These are the activations of a small network on made-up records, seen along a few directions, one row for each record.
Here are examples, each followed by its value of one field, KIR.
The word none means that the record has no KIR.
Other fields move the rows too, some of them a lot.
In the rows, 500 means zero.
Random noise pushes rows far along 3 fixed directions. That doesn't count. These rows show it; they differ only by the noise:
[546 387 399 365 365 380 552 599 438 417 381 392 647 489 339 516 440 591]
[493 650 438 327 410 673 635 356 533 653 487 849 588 684 582 505 481 359]
[545 432 365 262 304 398 608 537 409 480 385 521 700 552 343 533 432 542]
[591 653 521 416 393 488 737 341 692 572 260 492 428 295 632 637 551 409]
[494 335 465 592 547 485 380 709 469 345 495 316 559 539 371 414 443 640]

[504 485 719 659 657 600 369 538 508 579 692 553 400 486 701 354 508 473]
vaku
[420 322 616 710 768 573 243 745 461 400 743 437 411 628 449 293 478 602]
mopa
[423 634 469 486 509 770 511 403 467 493 659 791 604 861 508 452 477 421]
doniv
[570 595 419 268 260 423 737 347 514 493 355 509 599 489 406 647 511 465]
doniv
[488 562 636 772 707 617 401 484 680 489 585 406 295 451 713 490 566 467]
rek
[516 468 464 480 491 525 500 475 517 403 508 442 518 497 379 545 502 553]
paved
[596 529 493 401 407 381 563 487 509 526 406 406 502 337 536 623 597 424]
regol
[528 487 553 539 559 486 520 459 580 441 475 434 408 399 470 555 528 529]
paved
[456 638 460 566 490 692 523 378 579 561 530 645 419 561 620 500 529 429]
none
[503 759 557 311 451 673 697 265 603 756 525 841 462 600 706 576 566 319]
mopa
[553 445 476 495 517 305 510 627 493 532 548 464 529 423 449 442 513 512]
kov
[568 354 545 632 491 319 528 623 555 368 437 142 456 248 403 551 533 617]
guro
[502 413 590 681 567 457 486 602 616 321 448 145 368 305 461 541 571 605]
vaku
[487 434 473 492 521 525 440 552 373 468 610 536 551 640 412 463 493 509]
zisod
[468 471 552 515 551 469 456 569 436 520 608 571 545 455 599 458 476 512]
none
[529 300 472 485 507 335 373 695 420 314 553 217 617 426 327 480 465 677]
tovon
[469 495 634 667 741 562 389 557 523 589 705 636 352 548 654 371 525 427]
regol
[437 512 476 503 574 689 439 516 452 612 722 784 598 723 558 458 514 428]
kov
[484 423 470 489 506 435 470 606 431 537 617 556 596 601 435 473 480 550]
kov
[450 412 385 537 445 576 473 542 482 392 497 383 564 565 363 468 496 535]
none
[591 483 523 528 456 348 579 507 535 421 378 226 442 325 458 589 551 558]
zisod
[506 191 613 481 528 254 347 760 283 454 624 392 527 490 384 365 413 642]
vaku
[502 384 507 597 601 444 311 687 407 435 638 435 488 552 446 418 525 514]
regol
[520 662 637 638 650 704 522 348 621 604 540 591 324 452 750 562 616 365]
zisod
[572 483 640 387 488 438 518 507 433 638 589 598 491 407 623 444 486 471]
mopa
[492 450 469 505 492 470 491 568 395 352 525 431 587 619 346 494 460 605]
doniv
[604 486 558 242 327 272 694 417 370 728 505 737 553 408 573 521 464 396]
guro
[557 483 479 407 437 348 520 467 555 443 451 391 516 396 484 582 489 459]
tovon
[559 340 386 388 311 285 595 518 433 375 401 313 644 436 296 615 464 546]
guro
[575 466 534 300 389 402 512 461 356 655 609 739 569 588 504 459 389 487]
paved
[573 559 676 624 577 379 601 392 739 530 382 329 236 160 705 616 597 417]
rek
[533 452 653 525 589 470 393 500 543 558 630 529 445 437 694 462 439 469]
tovon
[561 466 536 480 530 312 551 410 572 494 416 381 414 363 558 594 488 485]
rek

Which value of KIR does each new row have?
[471 448 474 559 570 514 405 501 494 458 616 526 501 647 517 487 443 496]
rek
[482 435 449 317 401 474 526 522 347 534 558 592 678 668 379 511 476 552]
vaku
[560 461 474 311 442 335 554 393 445 626 548 662 571 566 543 527 391 435]
rek
[427 605 535 710 630 687 480 407 645 506 513 438 382 501 651 453 573 458]
none
[496 535 598 574 601 552 473 528 573 520 563 474 398 511 553 467 544 520]
mopa
[539 483 547 564 548 417 531 416 634 459 467 365 394 351 597 593 494 462]
rek
[413 442 554 635 728 601 306 634 433 546 775 643 458 765 543 314 485 491]
regol
[480 558 540 653 651 609 412 534 538 504 559 450 354 463 542 461 457 465]
none
[552 532 408 278 378 365 565 525 364 630 541 648 655 582 470 516 514 433]
regol
[577 447 553 615 584 336 424 647 528 431 479 206 406 329 537 492 561 537]
regol
[477 363 467 375 461 449 453 629 355 457 608 517 623 618 323 453 460 585]
mopa
